A small network was trained on made-up records. Each row is its average activation on records with the value named, seen along a few directions.
Values that are neighbours, or in one group, have similar rows; names and order tell nothing.
In the rows, zero is written as 500.
Random noise pushes rows far along 16 fixed directions. That doesn't count. These rows show it; they differ only by the noise:
[431 558 430 554 436 439 612 424 469 295 596 456 510 474 525 589 516 505
 518 446 464 520 478 483 283 558]
[613 434 495 520 335 630 409 462 603 498 370 512 302 450 564 576 534 546
 550 626 628 494 413 485 628 607]
[466 396 590 478 473 518 517 562 614 498 395 540 333 435 652 398 554 467
 530 602 534 645 352 661 593 443]
[543 584 508 391 533 504 466 494 446 670 662 542 316 468 480 447 439 497
 452 501 569 563 551 466 394 506]
[447 581 745 370 441 327 482 394 456 521 606 438 537 588 427 620 827 556
 718 691 503 548 538 547 545 623]
[567 380 285 592 548 460 542 459 474 324 513 435 489 449 446 464 346 472
 460 273 432 503 536 526 440 496]
[402 578 347 574 456 522 509 635 549 394 377 672 498 599 520 509 351 636
 622 410 442 658 710 469 483 397]
[580 473 306 545 604 296 521 309 555 487 681 409 696 430 319 501 591 305
 596 468 641 242 546 586 698 517]
[585 590 247 674 501 330 419 613 500 370 480 787 626 440 469 642 617 771
 665 563 455 700 382 508 527 577]
[325 420 658 474 325 597 591 499 475 344 479 645 494 655 494 578 389 531
 404 536 486 416 425 535 404 564]
[522 569 636 486 427 435 478 510 554 550 499 394 346 422 527 494 417 430
 606 503 570 454 623 496 609 478]
[447 610 623 363 550 481 597 469 474 628 754 402 396 670 475 380 460 503
 390 413 414 525 605 538 322 448]
[705 384 325 461 513 485 574 428 537 441 633 374 543 441 436 498 648 484
 489 514 412 554 455 552 513 408]
[578 727 468 673 526 442 486 437 460 470 411 690 615 569 575 485 446 655
 518 533 606 412 369 461 684 653]
[404 604 671 426 492 407 502 579 541 505 515 567 334 557 585 501 472 459
 462 626 531 564 663 493 534 414]
[542 417 196 352 410 733 650 340 556 458 650 427 509 596 480 537 593 474
 414 483 559 546 422 502 197 579]
[546 583 517 520 418 487 533 634 594 491 461 524 518 449 570 529 579 597
 627 612 413 657 527 510 579 328]
[702 673 634 538 544 527 468 369 441 546 435 198 362 444 664 450 619 580
 476 509 450 583 473 380 532 565]


Values of Z:
z1: [637 437 402 552 323 448 594 588 720 471 518 505 537 493 445 469 484 483
 767 464 453 409 473 683 687 404]
z10: [555 621 453 443 470 420 631 436 578 491 587 486 482 735 533 398 492 467
 616 474 541 435 676 557 603 461]
z4: [625 415 291 402 471 456 666 470 634 400 564 297 395 365 633 500 367 266
 459 408 642 480 538 557 391 586]
z2: [566 357 322 249 650 557 451 489 376 595 527 382 592 600 351 503 463 442
 335 333 491 604 695 429 314 571]
z7: [518 336 477 544 387 419 550 676 643 502 677 668 523 450 404 518 554 570
 609 477 335 539 251 698 445 417]
z8: [553 209 579 559 452 529 531 627 472 300 426 495 455 332 428 503 372 451
 429 491 287 501 533 519 616 192]
z5: [480 515 454 584 406 512 523 492 626 434 542 434 459 568 468 506 524 566
 554 468 428 461 538 506 477 486]
z6: [850 383 441 477 589 417 492 627 541 458 403 286 506 501 615 458 568 623
 411 473 290 672 462 501 635 495]
z9: [632 771 581 584 551 559 579 638 529 645 520 368 513 655 631 392 477 643
 355 508 257 480 658 336 569 219]
z3: [531 547 502 597 521 464 496 378 496 521 621 317 328 396 545 466 527 387
 511 447 510 321 533 448 515 485]
Z is arranged as a line.
What is the length, in steps, of the shortest route from z8 to z7?
Answer: 8
List every value one step from z4, in the order listed.
Answer: z2, z6
List every value one step from z10, in the order listed.
Answer: z1, z9

Values of Y:
y2: [841 629 139 375 577 335 497 453 444 522 485 560 534 611 491 539 421 556
 567 432 707 621 586 419 486 859]
y8: [535 449 433 490 675 353 582 405 421 426 577 358 567 317 575 412 692 394
 597 468 418 627 487 583 463 423]
y7: [375 469 568 589 583 531 417 697 650 626 581 309 300 305 530 463 293 270
 188 463 456 331 645 449 475 172]
y5: [391 560 532 461 378 545 716 557 521 426 458 450 502 487 674 420 453 468
 695 484 482 603 503 569 440 396]
y11: [561 376 556 382 548 502 468 263 430 581 736 310 396 347 354 447 804 439
 657 522 457 572 529 540 456 395]
y6: [355 515 610 581 244 643 500 542 380 372 437 576 612 410 377 719 602 691
 746 558 367 582 493 391 387 406]
y13: [601 471 660 458 272 515 439 622 552 613 423 274 412 379 463 549 326 534
 703 347 569 471 317 575 466 755]
y9: [609 604 742 423 410 631 627 299 347 697 664 459 298 238 707 344 799 554
 670 718 509 625 124 523 418 478]
y15: [414 557 541 605 379 421 440 572 488 422 345 636 354 425 545 530 321 664
 836 365 537 610 601 520 561 583]
y12: [546 267 629 411 526 472 493 454 312 360 219 314 676 405 449 548 578 512
 632 454 408 643 479 507 595 610]
y10: [474 483 370 649 802 541 324 525 600 604 456 328 398 543 615 349 563 608
 102 334 409 676 230 541 286 670]
y3: [328 494 557 619 545 738 335 457 428 682 617 819 421 421 464 517 681 530
 329 702 455 425 394 368 397 241]
y14: [411 235 576 352 489 520 287 559 647 612 362 248 540 420 365 705 779 219
 515 705 600 411 633 509 596 498]
y1: [669 599 482 543 436 333 560 482 581 320 523 471 107 490 692 418 243 476
 485 356 557 540 549 569 498 646]
y4: [623 419 314 497 551 421 554 406 465 324 609 362 597 437 433 613 580 424
 354 461 453 505 402 463 294 619]
A value of Y combines one of 5 hidden first parts with one of 3 second parts; all combinations occur once.
y15 and y12 share the first part; y15 and y8 share the second. Which value has the first part of y8 and the second part of y12?
Answer: y9
y3 and y2 share the first part; y3 and y11 share the second. Which value has the first part of y11 and the second part of y2?
Answer: y10

Values of D:
d3: [681 460 285 589 524 512 507 540 668 452 624 478 443 531 472 502 520 620
 391 449 370 517 520 529 573 370]
d2: [448 556 419 556 474 643 471 474 674 483 393 349 480 732 539 503 566 586
 459 487 471 502 612 468 537 488]
d8: [721 371 445 365 586 544 463 534 404 654 542 614 339 479 408 353 369 482
 339 526 537 551 549 480 641 418]
d23: [472 358 369 465 523 633 321 374 691 591 498 318 177 623 465 505 571 413
 476 448 559 457 720 466 470 586]
d5: [625 567 538 507 544 590 520 513 407 669 490 519 687 512 468 406 488 535
 429 548 467 406 441 433 644 409]
d25: [602 701 446 606 436 575 492 576 594 680 424 688 331 499 625 346 226 664
 594 408 628 530 422 513 602 604]
d22: [364 422 525 468 430 457 634 526 639 506 568 671 494 506 571 421 595 455
 644 603 598 506 244 791 576 453]
d17: [617 485 573 531 410 562 462 498 396 474 405 461 596 344 434 585 444 534
 534 517 479 498 402 385 539 509]
d14: [615 533 445 453 433 498 464 517 590 528 577 460 277 442 594 549 596 424
 450 648 590 523 485 477 488 512]
d15: [569 312 441 507 452 581 446 431 458 370 569 682 469 590 293 559 401 469
 337 540 505 282 533 487 586 461]
d7: [527 533 363 397 617 451 494 526 372 467 468 463 473 483 495 499 371 483
 425 380 544 667 675 422 381 561]
d21: [496 359 627 372 545 357 519 475 447 487 608 671 424 748 389 451 622 535
 434 629 383 557 597 594 592 427]
d24: [309 547 673 611 482 417 556 521 584 386 470 436 575 481 589 527 637 394
 511 581 448 410 424 571 480 418]
d13: [282 459 419 568 625 544 520 473 358 358 431 663 585 501 507 461 608 511
 475 499 402 649 472 507 375 347]
d4: [508 336 628 622 444 503 424 467 426 402 329 434 511 118 552 552 543 375
 653 583 506 426 432 460 662 405]
d12: [469 605 612 431 289 468 643 595 427 348 483 441 531 454 537 668 353 465
 631 539 476 477 741 340 428 447]
d10: [614 456 526 484 451 794 434 422 494 506 275 232 690 579 520 646 766 603
 479 566 346 541 521 306 466 486]
d1: [431 592 491 522 419 492 544 555 572 504 564 440 624 478 561 641 579 496
 457 553 544 406 298 518 339 636]
d9: [409 542 674 574 600 557 500 475 550 629 439 303 713 516 540 422 608 434
 378 529 453 395 341 504 537 480]
d11: [529 741 450 511 588 313 557 857 685 644 577 440 666 338 682 517 436 477
 395 486 503 641 359 577 370 426]
d18: [622 420 515 370 379 521 502 560 598 486 541 396 445 630 403 613 377 502
 458 416 485 463 622 494 471 587]
d16: [473 398 479 522 438 480 521 576 527 448 351 609 467 447 584 420 285 447
 586 382 585 495 469 611 585 527]
d20: [467 442 581 541 625 489 439 375 470 315 399 240 356 369 607 529 659 377
 357 522 374 612 626 386 431 397]
d19: [458 406 461 456 466 348 569 541 384 390 553 537 576 306 358 554 297 374
 641 423 532 437 657 486 515 405]
d6: [571 558 504 527 475 605 542 368 569 593 656 424 337 509 527 382 379 462
 412 459 554 299 554 478 550 444]
A value of D combines one of 5 hidden first parts with one of 5 second parts; all combinations occur once.
d22 and d11 share the first part; d22 and d7 share the second. Which value has the first part of d7 and the second part of d11?
Answer: d3
d5 and d23 share the first part; d5 and d8 share the second. Which value has the first part of d8 and the second part of d23?
Answer: d25
d14 and d10 share the first part; d14 and d13 share the second. Which value has the first part of d13 and the second part of d10?
Answer: d18
d4 and d12 share the first part; d4 and d6 share the second. Which value has the first part of d6 and the second part of d12?
Answer: d19
